Each row below holds a small network's activations on one record, seen along a few directions.
After each row come some of the record's fields: ZODI, NON, ZIGI, MIF, VEZ, LIPU.
Not every record has every field; a missing one is written none.
Other fields move the rows too, some of them a lot.
In the rows, zero is written as 500.
Random noise pushes rows far along 3 fixed directions. That doesn't count. These rows show it; they differ only by the noise:
527 784 580 648 377 546 606 481 649 448 797 728 561 364 680 517 353
464 620 379 501 443 458 503 468 609 421 543 534 492 451 553 546 477
442 808 512 672 361 517 603 482 630 386 773 657 513 326 632 605 335
506 296 243 306 595 392 324 432 552 488 220 380 496 660 432 425 659
663 566 434 335 464 489 522 478 676 562 522 638 563 546 653 360 589

219 604 528 770 369 355 569 451 483 537 599 391 527 494 389 513 479 => ZODI: gel / NON: ratoz / ZIGI: tapud / MIF: mifam / VEZ: midud / LIPU: none
672 333 663 533 556 584 340 423 547 621 468 545 693 643 528 302 498 => ZODI: dafu / NON: ratoz / ZIGI: salo / MIF: tezet / VEZ: midud / LIPU: none
391 333 514 892 581 395 573 380 487 434 696 344 595 316 362 542 350 => ZODI: dafu / NON: vosod / ZIGI: salo / MIF: tezet / VEZ: siki / LIPU: mam
381 477 446 592 284 313 391 494 708 491 612 295 570 524 470 402 409 => ZODI: dafu / NON: sipo / ZIGI: salo / MIF: tezet / VEZ: midud / LIPU: none
360 499 329 443 597 425 631 528 357 469 313 485 429 546 436 487 693 => ZODI: seged / NON: ratoz / ZIGI: tapud / MIF: mifam / VEZ: siki / LIPU: gebu
469 548 666 652 559 693 424 496 358 305 602 611 450 428 486 674 210 => ZODI: seged / NON: sipo / ZIGI: salo / MIF: tezet / VEZ: midud / LIPU: none
351 624 523 631 508 482 514 416 370 427 555 485 494 476 465 514 480 => ZODI: bepor / NON: ratoz / ZIGI: salo / MIF: mifam / VEZ: siki / LIPU: gebu
455 388 406 656 567 336 714 526 591 532 623 407 552 419 432 380 515 => ZODI: gel / NON: vosod / ZIGI: tapud / MIF: tezet / VEZ: midud / LIPU: none
442 455 718 632 512 620 312 456 377 564 458 542 568 705 494 299 429 => ZODI: pamo / NON: ratoz / ZIGI: salo / MIF: tezet / VEZ: midud / LIPU: none
516 519 519 507 577 588 593 494 429 439 422 638 495 502 493 467 541 => ZODI: seged / NON: ratoz / ZIGI: salo / MIF: tezet / VEZ: midud / LIPU: none
340 400 676 745 646 598 232 484 278 378 447 546 438 562 369 626 318 => ZODI: seged / NON: puza / ZIGI: salo / MIF: mifam / VEZ: siki / LIPU: mam
436 772 544 391 386 423 534 586 581 577 508 531 362 615 633 381 532 => ZODI: bepor / NON: puza / ZIGI: tapud / MIF: tezet / VEZ: midud / LIPU: none
355 256 525 593 638 600 311 431 270 362 328 358 489 553 325 664 413 => ZODI: gel / NON: sab / ZIGI: salo / MIF: mifam / VEZ: midud / LIPU: none
189 315 451 759 560 451 196 404 427 311 370 208 544 427 272 768 279 => ZODI: dafu / NON: puza / ZIGI: tapud / MIF: seluv / VEZ: midud / LIPU: none
594 469 641 739 495 365 553 399 552 557 747 528 650 386 536 439 397 => ZODI: bepor / NON: sab / ZIGI: salo / MIF: seluv / VEZ: siki / LIPU: gebu
503 652 499 352 315 598 457 567 611 404 612 516 483 442 600 577 413 => ZODI: pamo / NON: sipo / ZIGI: salo / MIF: mifam / VEZ: midud / LIPU: none
522 425 619 576 610 578 520 373 431 496 582 555 574 457 492 433 479 => ZODI: bepor / NON: vosod / ZIGI: salo / MIF: mifam / VEZ: midud / LIPU: none
416 272 702 890 713 596 279 448 295 434 445 618 576 585 322 495 309 => ZODI: seged / NON: ratoz / ZIGI: salo / MIF: tezet / VEZ: siki / LIPU: mam
385 356 527 587 545 515 355 423 367 556 371 477 556 709 467 311 516 => ZODI: pamo / NON: ratoz / ZIGI: tapud / MIF: tezet / VEZ: siki / LIPU: gebu
418 634 516 529 195 408 452 532 785 526 754 453 606 474 604 417 366 => ZODI: dafu / NON: sipo / ZIGI: tapud / MIF: seluv / VEZ: midud / LIPU: none
565 84 491 310 737 593 135 421 380 479 185 386 511 778 390 435 463 => ZODI: bepor / NON: sipo / ZIGI: tapud / MIF: tezet / VEZ: midud / LIPU: none
476 447 423 314 579 459 614 541 317 537 267 422 363 605 418 480 707 => ZODI: seged / NON: sab / ZIGI: salo / MIF: mifam / VEZ: midud / LIPU: none
199 728 590 771 306 573 332 542 552 287 684 485 467 336 493 770 144 => ZODI: pamo / NON: puza / ZIGI: tapud / MIF: seluv / VEZ: midud / LIPU: none
419 516 552 686 508 414 507 559 517 519 590 450 565 489 573 486 460 => ZODI: gel / NON: puza / ZIGI: tapud / MIF: seluv / VEZ: siki / LIPU: gebu
470 418 362 512 475 556 394 511 499 296 492 357 533 383 479 707 348 => ZODI: gel / NON: sipo / ZIGI: salo / MIF: tezet / VEZ: siki / LIPU: gebu
463 640 526 672 452 403 781 532 544 531 607 583 501 436 498 456 603 => ZODI: gel / NON: ratoz / ZIGI: salo / MIF: seluv / VEZ: midud / LIPU: none
660 501 402 179 444 604 461 506 520 585 331 541 436 664 575 429 705 => ZODI: pamo / NON: ratoz / ZIGI: salo / MIF: seluv / VEZ: siki / LIPU: gebu
607 310 442 446 587 507 530 477 515 531 326 543 578 566 442 385 639 => ZODI: gel / NON: ratoz / ZIGI: salo / MIF: tezet / VEZ: midud / LIPU: none
236 696 324 479 333 254 662 486 544 509 463 234 457 508 455 430 692 => ZODI: dafu / NON: ratoz / ZIGI: salo / MIF: mifam / VEZ: midud / LIPU: none
676 418 577 660 557 487 680 433 588 633 700 591 655 452 607 257 579 => ZODI: dafu / NON: vosod / ZIGI: salo / MIF: tezet / VEZ: siki / LIPU: gebu
411 575 346 483 378 455 440 504 595 306 528 314 393 392 439 755 353 => ZODI: bepor / NON: sipo / ZIGI: salo / MIF: tezet / VEZ: midud / LIPU: none
533 605 542 490 385 537 366 510 672 412 577 516 536 427 586 543 352 => ZODI: bepor / NON: puza / ZIGI: salo / MIF: tezet / VEZ: midud / LIPU: none
734 575 725 521 544 634 645 513 492 639 592 737 661 469 591 374 526 => ZODI: gel / NON: ratoz / ZIGI: salo / MIF: seluv / VEZ: midud / LIPU: none
514 608 431 423 408 459 530 532 579 498 590 440 452 519 608 522 464 => ZODI: bepor / NON: sipo / ZIGI: tapud / MIF: tezet / VEZ: siki / LIPU: gebu
556 140 513 452 603 323 386 472 580 767 290 474 644 852 424 107 793 => ZODI: gel / NON: ratoz / ZIGI: tapud / MIF: mifam / VEZ: midud / LIPU: none
329 624 459 476 451 451 401 550 501 406 446 502 371 461 429 660 428 => ZODI: seged / NON: puza / ZIGI: tapud / MIF: mifam / VEZ: midud / LIPU: none

Which values does each new row have?
713 324 371 268 596 456 468 537 601 660 304 503 583 665 545 351 751 => ZODI: gel / NON: ratoz / ZIGI: tapud / MIF: seluv / VEZ: siki / LIPU: gebu
426 561 614 799 434 528 538 529 470 441 753 519 549 409 552 606 245 => ZODI: gel / NON: sipo / ZIGI: tapud / MIF: tezet / VEZ: siki / LIPU: gebu
232 634 242 488 353 213 633 461 530 549 415 213 477 542 472 388 661 => ZODI: dafu / NON: ratoz / ZIGI: tapud / MIF: tezet / VEZ: siki / LIPU: gebu
362 650 516 601 437 403 557 496 546 495 527 462 450 608 540 362 561 => ZODI: bepor / NON: ratoz / ZIGI: salo / MIF: tezet / VEZ: midud / LIPU: none
451 746 657 432 446 528 558 622 479 591 533 643 383 620 636 403 545 => ZODI: seged / NON: puza / ZIGI: tapud / MIF: mifam / VEZ: midud / LIPU: none
402 289 624 846 746 549 316 308 249 385 470 497 591 501 296 596 341 => ZODI: bepor / NON: ratoz / ZIGI: salo / MIF: seluv / VEZ: siki / LIPU: gebu
406 719 472 533 282 454 556 578 561 455 704 467 431 438 581 552 450 => ZODI: pamo / NON: sipo / ZIGI: salo / MIF: mifam / VEZ: siki / LIPU: gebu
331 565 320 462 394 439 381 487 534 331 562 387 427 386 445 708 376 => ZODI: bepor / NON: sipo / ZIGI: tapud / MIF: mifam / VEZ: siki / LIPU: gebu
560 516 512 371 405 480 475 564 547 570 558 487 514 610 614 336 574 => ZODI: pamo / NON: sipo / ZIGI: salo / MIF: mifam / VEZ: siki / LIPU: gebu
521 542 601 494 504 519 616 599 430 517 559 577 451 532 520 469 513 => ZODI: seged / NON: sipo / ZIGI: salo / MIF: mifam / VEZ: midud / LIPU: none
502 84 474 470 584 460 139 419 502 483 251 259 607 641 370 447 462 => ZODI: dafu / NON: puza / ZIGI: salo / MIF: tezet / VEZ: midud / LIPU: none
521 101 339 417 701 437 373 420 553 460 356 300 618 561 369 367 638 => ZODI: dafu / NON: vosod / ZIGI: salo / MIF: mifam / VEZ: midud / LIPU: none
446 808 289 220 387 410 668 651 537 528 345 436 270 499 492 569 761 => ZODI: seged / NON: ratoz / ZIGI: salo / MIF: mifam / VEZ: midud / LIPU: none
459 564 498 664 516 523 562 527 420 437 515 608 430 484 464 558 479 => ZODI: seged / NON: ratoz / ZIGI: salo / MIF: tezet / VEZ: siki / LIPU: gebu
599 376 542 462 695 588 602 455 341 516 446 614 441 476 417 484 577 => ZODI: seged / NON: vosod / ZIGI: salo / MIF: mifam / VEZ: midud / LIPU: none
445 828 471 642 457 611 744 509 397 319 651 630 359 258 515 835 416 => ZODI: seged / NON: ratoz / ZIGI: salo / MIF: seluv / VEZ: siki / LIPU: gebu
280 594 562 822 427 540 409 533 440 321 559 414 431 350 401 774 240 => ZODI: gel / NON: puza / ZIGI: salo / MIF: tezet / VEZ: midud / LIPU: none
605 217 699 747 558 562 345 498 471 581 628 621 741 567 519 344 288 => ZODI: gel / NON: sipo / ZIGI: tapud / MIF: tezet / VEZ: siki / LIPU: gebu
